A small network was shown many inputs. Here are its activations along a few directions, one row for each input.
In each table, some parts of the input vary, and every possible input appears once, in random order.
A made-up example of a description, with smaller parts first: one of 8 places around a ring, together with either a single point or (one of 2 separate values, together with one of 4 places along a line) or one of 11 places along a line.
Shared parts are said once, and a part with two or three values counts as separate values.
In the rows, zero is written as 128.

Other details of the inputs shift rows strongly along two fixed directions, in all tables alike. That doesn't count.
These rows show it; all are for the same input, with only those details redrawn:
[118 113 139  96 132 140 168 157 100 183 138 103 129 112]
[178 113 153 158 130 105  90  89  86  69  70 114 162 204]
[125 124 143  96 131 124 176 149 110 190 151 116 120  95]
[128 105 139 114 131 145 138 146  87 143 106  93 148 156]
[126 127 144  97 131 120 178 147 113 192 153 119 119  92]
[124 124 143  96 131 124 176 149 110 191 151 116 120  96]
[131 109 141 114 131 138 141 143  91 146 112  99 143 147]
[173 108 150 158 130 114  86  95  80  65  64 107 166 213]

Rows:
r1: [179 115 153 158 130 103  91  88  87  69  71 116 161 203]
r2: [209 184 140 164 132  28 182  46 174 173 186 211  73  39]
r3: [107 119 113 133 134 191  96 160 120 109 106 101 125 148]
r4: [ 92 108 137  92 119 148 140 168 142 155 149 120 123 114]
r5: [117 122 131 106 133 170 150 175  88 169 108  89 127 125]
r6: [169 161 126 158 126  63 135  72 193 125 174 195  84  72]
r7: [177 184 137 160 125  42 151  56 206 142 196 213  71  44]
r8: [135 125 139 121 137 154 143 145  85 137  90  99 132 129]
r9: [ 66 116 134  98 130 159 129 177 130 143 148 105 128 129]
r10: [106 124 106 120 125 153 152 150 165 170 164 142 102  82]
r11: [ 92 112  91 119 127 172 115 148 127 120 117 104 155 156]
r12: [172 174 128 143 112  33 152  61 205 140 188 220  97  57]
r13: [111 118  96 106 138 157 178 141 100 178 123 105 146 107]
r14: [119 117 143  94 137 135 179 145 100 180 135 107 128  96]
r15: [122 110 144 142 122 134  73 126 116  55  95 109 156 200]
r16: [ 82 129 103 128 137 165 137 155 151 151 159 125 110 103]
r17: [103 120 141 107 125 139 120 147 133 127 137 114 130 136]
r18: [106 102 111 131 128 201  92 171 118 106  96 102 131 159]
r19: [ 75 117  90 109 124 172 135 166 135 143 141 108 146 130]
r20: [ 79 123 116  96 116 132 149 155 143 158 167 123 134 107]
r21: [ 95 145 137 106 124 147 136 173 143 149 152 124 106  94]
r22: [113 119  94 108 132 155 169 149 105 184 130 106 144 117]
r23: [141 120 118 138 139 172 131 148  89 140  99 103 123 139]
r24: [ 90 142 119 124 139 164 131 166 146 148 156 130  97  89]
r25: [141 134 127 165 130 147  74 121 129  62 101 130 127 163]
r26: [190 154 140 181 128  79  74  69 161  53 112 177 105 136]
r27: [ 69 125 116 101 124 135 141 156 141 152 163 124 133 115]
r28: [ 87 127 117  92 118 126 153 146 147 170 169 128 127  96]
r29: [164 142 149 158 122  99  67  98 140  51  91 145 127 165]
r30: [ 90 112 116  94 112 133 148 154 148 164 159 131 133 106]
r31: [128 127 108 122 143 151 185 132 115 187 141 121 111  80]
r32: [134 123 112 170 129 143  84 109 137  67 107 128 138 173]
r33: [129 128 120 119 145 169 169 151  98 172 121 110 109  90]
r34: [171 112 132 158 130  99 101  69  82  66  64 117 179 196]
r35: [108 118 133 116 120 168 102 167 127 116 105 112 129 144]
r36: [177 145 141 161 113  36  89  49 164  61 128 182 136 149]
r37: [ 91  94 128 104 126 165 101 167 117 110 110  91 146 168]
r38: [106 132 134 116 126 160 107 160 126 119 115 108 123 135]
r39: [168 107 128 159 124 107  89  83  81  68  66 112 181 215]
r40: [134 129 110 176 128 117  63  86 133  35  87 137 166 205]
r41: [173 176 165 176 126  57  75  69 160  50 120 181 111 139]
r42: [176 187 129 140 117  11 162  52 216 148 205 228  83  34]
Describe the family of inputs behind these rows.
Answer: one of 6 places around a ring, together with either one of 2 separate values or one of 5 places along a line
The inputs of r37 and r42 match in every part but the place on the ring of 6. If r14 is changed in the same way as r37 into r42, which row does it become?
Answer: r13
The inputs of r18 and r30 match in every part but the place on the ring of 6. If r25 is changed in the same way as r18 into r30, which row does it become?
Answer: r20
Change only the choice among 2 separate values in r2. List by row number the other rows that result.
Answer: r31
List by row number the other rows that have the place on the ring of 6 in common with r5.
Answer: r8, r21, r29, r35, r38, r41
Change only the place on the ring of 6 in r27. List by row number the other rows that result.
Answer: r9, r16, r24, r40, r41
Change only the choice among 2 separate values in r22. List by row number the other rows that result.
Answer: r13

Rows:
r43: [ 92  94 139  72 134 166 168 145  88 163 107  72 176 150]
r44: [ 90 113 128 112 126 183  99 179 118 107 122  84 134 164]
r45: [135 110 130 126 152 209 148 139  80 139  76  79 140 145]
r46: [111 101 131  87 126 131 153 165  84 186 125  92 166 156]
r47: [150 158 110 125 108 118 101 120 152  90 110 147 136 124]
r48: [219 152 161 185 141  80 127  46 111  79  90 156 111 118]
r49: [179 150 175 163 123  55  75  74 169  63 121 181 100 136]
r50: [106 123 110  95 110 136 188 162 178 200 210 155 104  49]
r51: [156 143 120 166 114  81 126  74 168 111 162 182 129 112]
r52: [149 114 120 135 144 172 135 158  63 146  95 100 124 141]
r53: [ 78  95  85 131 144 184 120 147 113 122 113  96 142 166]
r54: [ 84 175 133 108 146  97 188 143 171 199 212 161  73  27]
r55: [133 121 166 147 118 124  69 128 137  59  93 143 133 174]
r56: [ 88 159 150  87 114 127 176 178 169 188 210 151  89  47]
r57: [150 149 154 100 109  52 195 108 146 210 172 147 122  91]
r58: [ 73 167 142 101 121 127 175 166 160 197 209 150  96  46]
r59: [161 146 130 174 134  89  74  70 144  64 125 138 131 162]
r60: [ 87  84 118  95 136 188 108 187 130 142 119  82 120 139]
r61: [ 87  69 105  98 124 193 117 177 131 150 116  98 123 145]
r62: [170 162 134 183 149  54  95  49 159  64 132 169 114 138]
r63: [ 77 134  77 117 134 184 114 164 111 113  83 101 156 146]
r64: [193 153 146 165 126  61  82  64 168  58 139 162 113 144]
r65: [124 204 161 139 134  38 179  93 192 163 215 216  73  23]
r66: [191 128 138 171 144 121 114  97  73  84  76 124 125 146]
r67: [ 95 144 102 116 132 107 206 132 179 207 212 178  96  30]
r68: [131 113 117 129 133 201 155 175  88 185  96  74 126 149]
r69: [161 171 110 162 113  94  77  76 144  61  94 158 148 147]
r70: [111 102 130  83 124 119 159 158  75 172 132 101 155 138]
r71: [112  94 134  95 127 121 147 144  66 135 106  88 166 151]
r72: [111  95 103 117 120 173 112 150 132 120 130 104 133 158]
r73: [ 96 103  95 130 126 171 112 137 124 128 131 103 139 156]
r74: [ 97 133 129 139 132 153  92 142 119 101 126 103 136 159]
r75: [122  78 116 131 115 158 103 145 143 109 107 132 144 156]
r76: [183 131 169 143 123  39 129  44 110  78 100 143 158 148]
r77: [166 121 126 151 143 160 125 144  79 147  89 108 131 158]
r78: [142 122 114 131 111 142  65 128 134  66  54 131 148 168]
Describe the family of inputs behind these rows.
Answer: either (one of 2 separate values, together with one of 6 places along a line) or (one of 4 places along a line, together with either a single point or one of 5 places along a line)
A walk changes only the place on the line of 5. It starts at r75 and steps to r61. List the rest of the walk in order.
Answer: r60, r49, r55
A walk changes only the place on the line of 4. It starts at r75 and steps to r50. List the rest of the walk in order.
Answer: r51, r67
